Each row below holds a small network's activations on one input, seen along a few directions.
In each table, some parts of the input vary, and every possible input appears once, in random order.
Descriptions start from the smaller parts, as in this example, which fits no table here: one of 3 separate values, together with either a single point or one of 11 places along a line or (one of 5 places around a ring, together with one of 6 places along a line).
Shared parts are said once, and a part with two or three values counts as separate values.

Other details of the inputs shift rows strongly along two fixed directions, in all tables alike. That doesn't count.

Rows:
row 1: [ 48 -34   2   9 -37  -7 -27  48  -2  30  15]
row 2: [-23   6  -1  11  25  -2  14  -9  18 -24  -4]
row 3: [ -3 -40 -13  10  17   7  -3   9  -1   7  26]
row 4: [-21  -9  -4   1   4   6  14  -8   5   9  -4]
row 5: [ 34   1 -14   7 -53   3 -34  20 -14  19  11]
row 6: [-25 -14  -5  18  24   6  13  -3  25 -18  13]
row 7: [-36 -16   1  17  16  12  22  -6  17 -10  14]
row 8: [-14  -3  -5 -13  14   3   9 -14  -5  -7   0]
row 9: [-22  22 -20  11   2  -2  -4 -27  -2 -19   9]
row 10: [ 30  75  29 -26   6 -29  -5 -30 -17 -26 -44]
row 11: [ 20  44  24 -16 -22  -4   0   6 -10   4 -28]
row 12: [-19 -49  -6  25  -9  16   8  29  17  15  28]
row 13: [-22 -23 -10  21  21   8  15   7  26 -12  17]
row 14: [ -6   7   1  -5  28  -4   0 -22  -9 -14  -2]
row 15: [  3  26   7 -15  23 -12  -4 -23 -18 -15 -18]
row 16: [ 49 -32   1   8 -35  -4 -24  48  -1  30  18]
row 17: [-14  11   3  -7   3   4  12 -17   2   5 -13]
row 18: [-28 -15  -8  -6  23   7  13 -21   2 -12   8]
row 19: [ 24  31  11 -34 -18 -10 -12  -4 -23   5 -28]
row 20: [ 25  14   8 -16 -32   1  -7  15  -9  31 -19]
Description of these inputs: either one of 2 separate values or (one of 3 separate values, together with one of 6 places around a ring).
Which other rows does row 13 become when the choice among 3 separate values takes its other values? List them by row number. -> row 2, row 6
Which other rows belong to the same alternative as row 9? List them by row number. -> row 5

Rows:
row 21: [ 57  25 -20  -2 -26 -25 -57  12 -35  28 -17]
row 22: [ 31  47  25 -27 -46   2 -13  21 -16  18 -32]
row 23: [-77  -2  -8  20  59  14  46 -23  26 -42   9]
row 24: [ 10 -14   1  -7 -17   9  -6  32  16  21  -5]
row 25: [ -2 -14   1 -11 -30   8  -5  11   9  39   4]
row 26: [ 45  35  27 -36  -3 -19 -44 -14 -56  -7 -24]
row 27: [ 52  32  35 -11 -23 -28 -10  11   2  12 -31]
row 28: [ 13 -65 -35  40   7  26 -25   9  10   8  69]
row 29: [-64 -42 -14  25  13  24  26  -2  21  11  40]
row 30: [-29  72  -9 -19  40 -34   2 -82 -17 -89 -23]
row 31: [ 47  45  31 -13 -30  -7 -11  34  -9   6 -37]
row 32: [-25 -76 -20  17 -10  29   7  30  30  28  35]
row 33: [-28  76  22 -21  62 -16  36 -60  11 -60 -61]
row 34: [ 15 -20  -5  -6 -38  10   3   9  -6  34 -10]
row 35: [-64 -14   6  41  68  -6  50 -33  33 -48  22]
row 36: [ 13 -72 -36   6  12   0  -7  27  -8  15  60]
row 37: [  4 -14  -2   6 -38  14   9  16 -12  27   1]
Describe the family of inputs behind these rows. -> either one of 5 separate values or (one of 2 separate values, together with one of 6 places along a line)

Rows:
row 38: [-46  -1   9   4  -2  25  33  -7   9   2   2]
row 39: [-22  -1 -20  25  17  -5   7 -23   0  -4   7]
row 40: [-24  35  -3   4  34 -11  13 -37   6 -54  -1]
row 41: [ 13 -59 -13  12  12   5  -7  24   9  30  28]
row 42: [-33  33  -8   5  25 -11  14 -51  -4 -40  -6]
row 43: [ 22  55   7  -2  13 -20  -5 -27  -2 -12 -29]
row 44: [ 54 -22   5 -22 -56   0 -36  39 -28  41   6]
row 45: [ 74  28  28 -15 -38 -23 -35  26 -18  20 -28]
row 46: [-18 -56   6  40 -25  27  16  53  36  24  39]
row 47: [-31  29   0 -27  38  -4  16 -50 -16 -46 -10]
row 48: [  1  46  -2 -14   6 -14  -2 -36 -26   0 -29]
row 49: [ 34  40  16 -19  -2  -9 -24  10 -13 -24 -19]
row 50: [ 34 -68 -26   6 -65  19 -37  59  -8  46  49]
row 51: [-35 -76 -18  21  37   8  16   5  14 -10  49]
row 52: [-42  -9  19  -6   8  24  36  -3   7   0  -1]
row 53: [-18  28  -4   8  14 -11   5 -41  -3 -20  -9]
row 54: [-48 -68 -36  27  16  18  12  -9   9  -3  51]
row 55: [-27  33   6   5  13  -4  29 -15  32 -15 -30]
row 56: [ 21  41  26 -18 -14 -10  11  12  16   5 -50]
row 57: [ -6  35   5   1  54 -17  17 -42   6 -32 -24]
row 58: [ 32  31  28 -36 -29  -8   2  26   3  28 -46]
row 59: [-55 -48 -28  34   3  23  30   7  45  13  21]
row 60: [ 55  -2   1  15 -40 -14 -32  40  -8  37   0]
row 61: [ 48  -8 -11  -8 -46   2 -33  23 -16  52   0]
row 62: [-39  32  -6  -6  36  -7  16 -63 -10 -29 -14]
row 63: [-31 -44 -31  12   5  25 -10   7   1  -6  43]
row 64: [ 71  57   8 -19 -53 -18 -39   8 -24  35 -35]
row 65: [ -1  26  10 -23  13 -11  -1 -35 -21  -8 -23]
row 66: [-22 -37   2  29 -34  28  15  36  22  26  27]
row 67: [-31  40   1 -29  40   3   5 -44 -19 -46 -15]
row 68: [ -9  29   9 -25  36  -4  -3 -18 -12 -39  -9]
row 69: [-21 -48 -16  38  43  -1  16   1  16  -7  25]
row 70: [ 34 -48 -22  15 -60  10 -35  51  -1  31  42]
row 71: [ 18  45  48 -13 -19   0  14  19   4  -2 -35]
row 72: [ 38  33  22 -43 -53   0  -8  24  -9  43 -51]
row 73: [-23  35 -11  -1  15   2  -6 -27  -5 -39   0]
row 74: [ 72  10  25 -27 -43 -18 -38  34 -25  37 -18]
row 75: [-63 -64 -32  24   8  30  34   5  38  19  25]
row 76: [ 15  61   9 -12   3 -11 -19 -10  -9 -36 -19]
row 77: [-38  35  38 -16  33   5  44 -20   8 -26 -25]
row 78: [-36 -53 -24  18  35   9  15 -13  -1   8  26]
row 79: [ 19 -13   5   6   1 -10  -6  12   0  -9   7]
row 80: [ -3 -54 -16  40  -1   2  -7  19  20  10  40]
row 81: [-22  30   8 -23  49 -12  18 -40  -8 -51  -9]
row 82: [ 57  40  21 -24 -25 -18 -24  16 -18 -11 -23]
row 83: [  4 -59 -22   8   1  13  -8  13   1  35  28]
row 84: [ 55  -4   5   5 -51 -11 -34  41  -7  22   8]
row 85: [-29 -66 -19  26  45   3  16   4  10   6  35]
Changing only one part turns row 81 into row 47. The same change can be made to row 41. Which row results? -> row 83
Describe the family of inputs behind these rows. -> one of 6 places around a ring, together with either one of 2 separate values or one of 6 places along a line
Which other rows does row 43 become when the place on the line of 6 takes its other values? List them by row number. -> row 40, row 60, row 76, row 80, row 84
Which other rows does row 52 become when the choice among 2 separate values takes its other values? List them by row number. -> row 72
Which other rows does row 46 become when the choice among 2 separate values takes its other values? List them by row number. -> row 55
Which other rows agree with row 62 in the place on the ring of 6? List them by row number. -> row 38, row 48, row 50, row 54, row 61, row 63, row 75
Which other rows does row 42 become when the place on the line of 6 takes its other values? List them by row number. -> row 39, row 53, row 64, row 70, row 73
